These are the activations of a small neural network, seen along a few directions. Each row is one input.
Each table varies a few parts of the input and shows all the possible inputs, shuffled.
A made-up example of a description, with smaller parts first: one of 3 separate values, together with either a single point or one of 9 places along a line or (one of 4 places along a line, together with one of 8 places around a ring).
Shared parts are said once, and a part with two or three values counts as separate values.

A family of inputs:
R1: [ -1 -35   9  -9 -22 -62  15  72   5  -5  13]
R2: [-49 -13 -12 -31 -26 -48  16 -15   1 -30 -27]
R3: [ 16  42 -55  -8  17  50 -20  13 -48  12  -3]
R4: [-17 -19 -46  -6   2 -12 -14 -36 -33  21 -10]
R5: [  7  23 -50   0  14  45 -26  15 -54  44  10]
R6: [ -6 -10 -40 -18 -14  -5 -33 -50 -18  -3   6]
R7: [ 18  32 -44 -12  -1  52 -45   1 -38  20  26]
R8: [-58 -32  -6 -25 -29 -53   8 -12  -5   3 -15]
R9: [  7 -15   3 -16 -19 -57  22  69  11 -38   0]
R10: [ -8   0 -52 -13   5  -7  -7 -39 -27 -11 -23]
R11: [ 46  24  98  61  40  70  17 -24  67   6  12]
R12: [-46 -23   1 -37 -45 -46  -9 -27  10 -21   1]
R13: [ 45  35  87  64  60  67  43 -13  57  -2 -16]
R14: [ 36  16  91  72  55  62  37 -10  52  31  -4]
R15: [ 10 -26  16 -21 -38 -54  -3  57  20 -29  28]
Question: Changing only one part turns R12 into R2. The same change can be made to R7. Which row results?
Answer: R3
Question: Describe the family of inputs behind these rows.
Answer: one of 3 separate values, together with either a single point or one of 4 places along a line

A family of inputs:
R16: [ 44  19 -69 -15  -4  -1 -17  65 -36 -27   8]
R17: [-57   6 -58 -61 -34 -21 -26 -37 -48   5  -8]
R18: [-45 -39  11 -48 -58 -82  -1  -1  15 -13  13]
R19: [  3   2 -29  30  52  -3  47  -8 -21  15 -55]
R20: [ 27  62  28  16  32  92 -10 -19   2  22  10]
R21: [ 57  23  67  27  29  41   6  -2  42 -14  20]
R22: [ -1   4 -22  11   4  19 -10 -75  14 -33 -22]
R23: [-25 -29  52  33  19 -38  63  37  25  29 -29]
R24: [40 16 97 28  7 31 16 17 64  4 32]
R25: [ -7 -22  22  32  41 -28  54  17   3  11 -40]
R26: [ 32  -5 -19 -13 -15 -26 -10  90 -12 -31  24]
R27: [-38  15 -17  21  44  23  39   0 -37  46 -50]
R28: [-12 -21  29  12  -8  -6  -4 -50  38 -37  -6]
R29: [-16  -8 -70 -51 -26 -47 -17 -46 -31 -26 -13]
R30: [-29 -28  59  13 -29 -16   6 -31  60 -19   5]
R31: [ 15 -12  11 -12 -36 -36   0 109  10 -13  36]
R32: [ 68  48  16  26  41  66  -1 -27  19  -9   5]
R33: [-42  17 -10   1  -5  45 -19 -67  -3  -2 -16]
R34: [  3  33 -57 -25 -12  25 -26  73 -52   4  13]
R35: [-27 -32 -19 -50 -37 -72 -11 -20  -7 -31   2]
R36: [ 11 -48 -23  26  -4  32 -75 -23 -44 120  71]
Question: Describe the family of inputs behind these rows.
Answer: either a single point or (one of 4 places along a line, together with one of 5 separate values)
Question: Which other rows does R34 become when the place on the line of 4 takes its other values? List them by row number.
Answer: R16, R26, R31

A family of inputs:
R37: [ 23  36  27  28  38  48  25   0  13  -2 -18]
R38: [15 -2 35 42 38 24 23 12 10 40 -3]
R39: [-17  -1 -51 -20  -1 -19   0 -30 -25 -17 -26]
R40: [ 27  31   1  -7  -9  48 -37 -11   5  -8  31]
R41: [-52 -24 -29 -27 -21 -48   8 -16 -21   3 -24]
R42: [ 20  -8  11   8 -11  24 -37   1   0  34  46]
R43: [ 28  -5  -9 -18 -18 -49  16 124  -7 -27  16]
R44: [ -4  32 -55 -10  16  32 -10  -9 -43   5 -18]
R45: [-10  -7 -45   4  13   9 -12   3 -48  47  -5]
R46: [  9   2  31  22  21  -3  33 -20  32 -26 -27]
R47: [ 13  -4   7 -16 -25  -3 -29 -31  22 -31  23]
R48: [-23 -27  28 -22 -43 -32 -20 -17  26 -12  27]
R49: [-28 -22  50  16   3 -31  42  -5  37  -6 -23]
Question: Describe the family of inputs behind these rows.
Answer: either a single point or (one of 3 separate values, together with one of 4 places along a line)
Question: Which other rows does R48 become when the choice among 3 separate values takes its other values? List them by row number.
Answer: R41, R49
Question: Which other rows does R40 become when the choice among 3 separate values takes its other values? List them by row number.
Answer: R37, R44
